These are the activations of a small neural network, seen along a few directions. Each row is one input.
Each table varies a few parts of the input and shows all the possible inputs, shuffled.
Descriptions start from the smaller parts, as in this example, which fits no table here: line(4) and (point or line(11) or (values(2) and ring(8))).
Shared parts are said once, and a part with two or three values counts as separate values.
In the rows, 128 means zero.

Other details of the inputs shift rows strongly along two fixed directions, in all tables alike. That doesn't count.

Table:
R1: 141	171	159	100	175	110	142	124	147	135	164	113	173
R2: 142	137	123	118	138	125	139	103	131	124	135	127	143
R3: 99	122	136	172	64	103	132	122	111	127	113	166	113
R4: 119	116	141	108	159	121	108	141	148	112	140	132	120
R5: 149	146	128	106	150	130	113	126	120	110	141	119	129
R6: 112	125	120	138	114	118	105	131	124	117	131	147	113
R7: 133	115	133	128	128	119	94	128	136	136	126	132	129
R8: 138	155	138	104	150	142	141	136	115	136	150	104	134
R9: 134	68	101	128	127	147	125	143	160	148	88	111	138
R10: 142	76	95	121	134	163	109	155	144	132	99	109	103
R11: 128	113	135	127	125	107	117	114	147	125	140	125	149
R12: 156	114	79	124	133	172	149	140	139	169	100	109	141
R13: 134	120	168	100	175	110	101	133	157	124	146	125	135
R14: 97	132	97	200	35	136	168	118	96	132	70	175	112
R15: 117	68	93	145	91	169	133	147	121	140	80	116	91
R16: 138	124	70	131	124	174	127	169	121	165	84	123	125
R17: 128	68	101	136	113	143	120	155	144	158	73	119	124
R18: 138	105	103	127	123	140	98	134	130	124	124	113	110
R19: 135	112	152	100	174	114	129	110	166	116	159	115	137
R20: 97	142	178	141	130	96	152	104	128	84	174	142	111
R21: 146	157	140	101	174	130	145	128	130	130	167	97	154
R22: 103	156	116	158	89	126	135	128	97	113	108	170	107
R23: 146	113	134	97	168	112	109	101	158	125	162	104	149
R24: 138	138	139	115	133	109	124	127	122	134	122	130	154
R25: 135	159	153	118	145	110	113	119	121	124	134	141	141
R26: 141	172	166	95	175	103	133	135	136	143	159	116	167
R27: 95	206	160	173	87	119	168	123	90	98	155	180	89
R28: 152	103	88	118	134	153	128	128	120	137	107	94	143
R29: 118	179	148	148	121	126	142	135	112	141	127	156	124
R30: 129	91	105	129	103	146	113	130	118	134	117	107	111
R31: 130	105	119	130	125	125	121	115	129	120	144	107	129
R32: 87	190	177	161	80	98	163	94	77	82	159	171	99
Each input here is: line(4) and ring(8).
- The inputs of R8 and R21 match in every part but the ring(8) part. If R30 is changed in the same way as R8 into R21, which row does it become? => R31

Table:
R33: 138	46	100	108	139	141	92	158	155	157	74	99	138
R34: 96	119	117	190	49	117	164	114	104	126	84	163	123
R35: 163	121	108	87	172	129	95	121	134	117	148	88	154
R36: 155	112	119	98	166	125	113	126	154	140	159	81	164
R37: 104	154	123	183	63	133	165	146	94	152	69	172	121
R38: 98	135	115	177	54	128	168	121	96	148	77	169	124
R39: 104	165	110	189	74	150	171	145	106	139	85	183	100
R40: 99	148	130	175	88	114	166	105	123	100	131	171	114
R41: 86	150	194	140	121	80	124	117	133	91	191	157	103
R42: 162	126	137	52	216	165	135	141	126	105	177	45	125
R43: 123	232	196	111	163	87	126	116	101	90	195	154	134
R44: 154	104	59	142	110	188	127	178	124	197	66	101	132
R45: 165	105	61	98	141	173	102	143	117	162	91	94	141
R46: 170	117	146	62	200	116	74	113	149	109	172	83	147
R47: 114	197	184	113	162	89	155	95	135	100	189	160	144
R48: 107	121	142	168	80	119	139	111	122	122	139	148	99
R49: 148	85	51	135	102	183	130	153	126	192	74	99	135
R50: 100	172	204	107	155	70	98	107	123	60	206	154	107
R51: 159	61	82	115	146	165	110	136	165	152	89	101	128
R52: 163	93	160	69	195	104	94	116	168	135	144	82	174
R53: 81	125	149	168	93	112	140	125	133	95	129	183	84
- What is each input in this table made of? => point or (values(4) and line(5))

Table:
R54: 83	144	134	181	83	132	162	158	106	126	97	185	94
R55: 126	125	217	84	187	81	136	82	160	89	202	105	148
R56: 124	145	210	85	193	70	70	126	166	95	205	137	120
R57: 120	156	198	86	184	60	74	113	151	95	195	132	167
R58: 147	200	169	86	196	91	127	88	134	113	210	122	169
R59: 188	82	47	110	160	189	119	152	161	184	90	65	162
R60: 130	185	177	80	197	100	145	110	157	97	216	117	152
R61: 160	74	67	91	163	179	112	184	171	197	74	80	157
R62: 122	131	223	89	195	68	121	96	180	103	184	135	159
R63: 89	107	135	178	56	130	123	129	102	103	129	158	50
R64: 177	40	44	95	150	156	99	132	161	155	78	70	162
R65: 91	125	105	183	56	122	124	109	101	95	119	171	98
R66: 116	163	123	168	54	138	157	120	67	126	105	159	104
R67: 171	32	61	92	142	153	101	140	147	163	78	52	161
R68: 142	199	182	75	209	102	118	109	131	79	190	122	141
R69: 87	145	124	174	60	143	185	134	100	127	122	149	93
R70: 112	169	129	173	61	125	142	133	87	140	87	189	115
R71: 164	61	65	89	170	194	118	181	135	168	86	57	136
R72: 141	192	186	83	187	88	129	95	120	121	210	105	168
R73: 121	170	106	172	62	141	154	112	81	118	105	177	105
R74: 93	100	130	185	67	130	171	91	131	103	108	173	90
R75: 129	148	200	86	184	44	107	100	160	99	183	130	178
R76: 99	166	122	184	66	121	152	125	98	157	97	184	121
R77: 102	157	133	198	65	124	165	136	117	150	101	175	119
R78: 95	114	118	182	65	133	120	121	116	95	129	176	51
R79: 183	75	64	106	152	186	121	160	147	192	91	47	161
R80: 172	88	71	86	174	180	86	183	145	179	48	85	146
R81: 175	82	65	82	167	194	100	169	124	165	67	56	134
R82: 93	145	111	180	84	148	174	137	99	104	115	173	84
R83: 86	118	122	179	47	119	127	116	87	103	119	153	97
- What is each input in this table made of? => values(3) and (line(4) or ring(6))
- Which other rows does R82 become when the values(3) part takes its other values? List them by row number. => R54, R71
- Start at R78 and move only the line(4) part, one step at a time. The first step leads to R65. Which rows follow, in order? => R64, R74
- Which other rows agree with R83 in the values(3) part? List them by row number. => R55, R63, R66, R67, R69, R71, R72, R79, R81
